A small network was shown many inputs. Here are its activations along a few directions, one row for each input.
In each table, some parts of the input vary, and every possible input appears once, in random order.
Descriptions start from the smaller parts, as in this example, which fits no table here: ring(8) and (point or (values(2) and line(4)) or ring(9)).
Shared parts are said once, and a part with two or three values counts as separate values.
(in the rows, 128 means zero)

Other details of the inputs vary at random and push rows far along two fixed directions, the same in every table; ignore that.
To show where, the next rows are all for the same input, with only those details redrawn:
[163 158 103 166 168 154 141  73 156 133  82 130]
[ 97  89 146 108 131  75 149 130 123 143 183 154]
[ 93 161  72 108 155 137 167 147 124 133 134 161]

A family of inputs:
x1: [190 114 170 191 157 125  93  81 154  99  77 112]
x2: [116  97 164  85 109  63 109 167 109  95 162 120]
x3: [ 94 174  79  76 132 120 156 148 111  99 108 125]
x4: [100  93 157  92 142  73 139 138 120 157 168 158]
x5: [150 150 105 199 115 202 137  96 148 153  91 111]
x6: [165 171  91 155 147 140 132  63 155 132  83 106]
x7: [141  60 218 105 119  42  90 133 109 105 157 122]
x8: [ 94  88 174 134  84 132 117 185 113 161 179 140]
x9: [ 79 174  72  98 134 119 157 142 112 105 116 131]
x10: [114 159  76  90 132 161 112 181 121  96 137 139]
x11: [ 98 164  72 110  80 173 154 167 111 145 138 107]
x12: [178 115 165 201 120 173 110  69 154 173  83 100]
x13: [ 83 165  66 132  81 170 153 161 114 149 143 115]
x14: [108  97 161 120  49 124 116 179 110 138 191 100]
x15: [ 93 161  72 108 155 137 167 147 124 133 134 161]
x16: [224 110 175 147 152 152  65  77 151 105  80 103]
x17: [ 89 154  90 152  95 197 143 194 117 137 145 141]
x18: [185 131 156 219  80 176  91  82 158 138 102  72]
x19: [172 119 173 167 168 118 113  53 150 125  61 114]
x20: [103 163  95 118  93 190 132 192 101 138 133 126]
x21: [ 99 160 100 101 166 136 129 192 110 106  99 159]
x22: [ 93 169  88  75 149 124 154 148  99 106 101 141]
x23: [142  71 187  97 101  41 121  94 131 141 181 110]
x24: [ 95 159  81 109  99 177 152 164 100 154 130 125]
x25: [141  67 196  97 119  45 119  95 120 146 173 125]
x26: [146  40 220 106 130  82  78 142 129 129 174 142]
x27: [112 145  87 102 151 173 122 188 122  99 135 162]
x28: [ 97 171  79 106 136 126 129 178 112  90 116 134]
x29: [161  47 209  90  97  72  76 133 130 107 186 111]
x30: [169 117 163 184 157 120 122  45 154 111  74 110]
The inputs of x28 and x1 match in every part but one. If x6 is changed in the same way as x28 into x1, which row does it become?
Answer: x15
What do these inputs look like to the network?
Answer: ring(5) and (values(2) or line(4))
Which other rows does x20 become when the values(2) part takes its other values? List them by row number.
Answer: x24
Which other rows agree with x11 in the ring(5) part? List them by row number.
Answer: x2, x3, x14, x23, x29

A family of inputs:
x31: [136 102 161 148 106  80 134  97 129 142 150 106]
x32: [137  87 184 143 111 118 112 139 127 121 143 124]
x33: [177 174 108 143 170 174 112  88 143 122  56 115]
x34: [165 170  91 179 143 200 120  97 158 142  79 121]
x35: [ 39 127 104  61 129 110 155 225  91 112 178 169]
x36: [138  98 156 137 110 121 121 118 142 161 149 124]
x37: [148  90 171 140 120 117 106 134 131 131 158 135]
x38: [127  91 180 137 125  69 118 100 126 123 130 124]
x39: [136  90 163 131 143  82 119 105 137 131 152 147]
x40: [156 165  90 185 143 205 118  99 155 137  76 118]
x41: [138  86 169 147 119 122 104 137 128 125 155 133]
x42: [126  85 162 138 143  87 117 107 135 126 149 144]
x43: [137  93 171 110 138  79 118  95 126 137 140 134]
x44: [188 167 109 161 154 193 119 111 152 130  63 120]
x45: [140  89 169 131 140  96 108 119 136 128 155 138]
x46: [174 170 119 180 136 187 111 107 137 112  48 104]
x47: [ 42 140  83  74  87 111 152 218  91 143 192 142]
x48: [142  96 167 117 120  70 115  98 139 112 149 117]
x49: [ 86 223  20  87 155 171 154 199 108 105  92 144]
x50: [167 173 114 170 157 167 113  92 143 108  43 106]
x51: [135  92 153 124  94 120 111 110 129 138 153 104]
x52: [138  92 154 124 109 100 135  92 126 133 152 110]
x53: [ 34 127  96  60 132  96 168 211  93 116 175 178]
x54: [ 84 213  17  95 154 189 192 179 117 141 107 163]
x55: [134 101 161 128 104 119 113 110 127 157 149 118]
x56: [139 103 159 134 101  90 133  94 135 129 159 106]
x57: [152  94 176 141 100  95 102 131 125 126 146 107]
x58: [191 175 105 160 129 187 107 105 149 101  68  98]
x59: [130  84 168 138 139 100 106 122 133 122 152 135]
x60: [ 27 139  93  78 102 100 180 203  80 136 182 157]
x61: [ 86 212  20  79 175 173 175 183 119 125  93 172]
x62: [187 163 101 149 137 194 109 103 139 106  62 102]
x63: [ 47 139  87  55 115 110 178 192  82 148 188 167]
x64: [133  96 155 147 124 103 137 102 135 147 161 137]
x65: [146  96 173 117 116  84 103 113 137 109 152 109]
x66: [185 172 111 153 149 194 111 103 137 126  60 116]
x67: [ 63 216  27 112 121 202 161 197 103 130  94 140]
x68: [124  91 154 154 124 108 135 104 132 141 158 134]
x69: [121  92 168 150 116 103 144 107 130 137 147 124]
x70: [180 169 105 152 176 173 120  96 158 127  59 120]
x71: [ 55 127  90  35 122 108 147 210  87 108 181 154]
x72: [139  85 163 106 128  80 117  95 129 116 143 119]
x73: [136 103 158 135  85 111 109 113 138 134 159 100]
x74: [154 167 104 182 136 202 126 101 152 133  63 108]
x75: [139  95 168 131 125  59 116 100 133 125 141 117]
What do these inputs look like to the network?
Answer: ring(5) and ring(9)
The inputs of x62 and x72 match in every part but the ring(5) part. If x58 is changed in the same way as x62 into x72, which row does it become?
Answer: x48
The inputs of x35 and x53 match in every part but the ring(5) part. If x70 is changed in the same way as x35 into x53, which row does it become?
Answer: x61
Which other rows does x56 become when the ring(9) part takes its other values? List them by row number.
Answer: x31, x52, x54, x60, x63, x64, x68, x69
Which other rows does x33 become when the ring(5) part takes its other values? List them by row number.
Answer: x43, x55, x63, x66
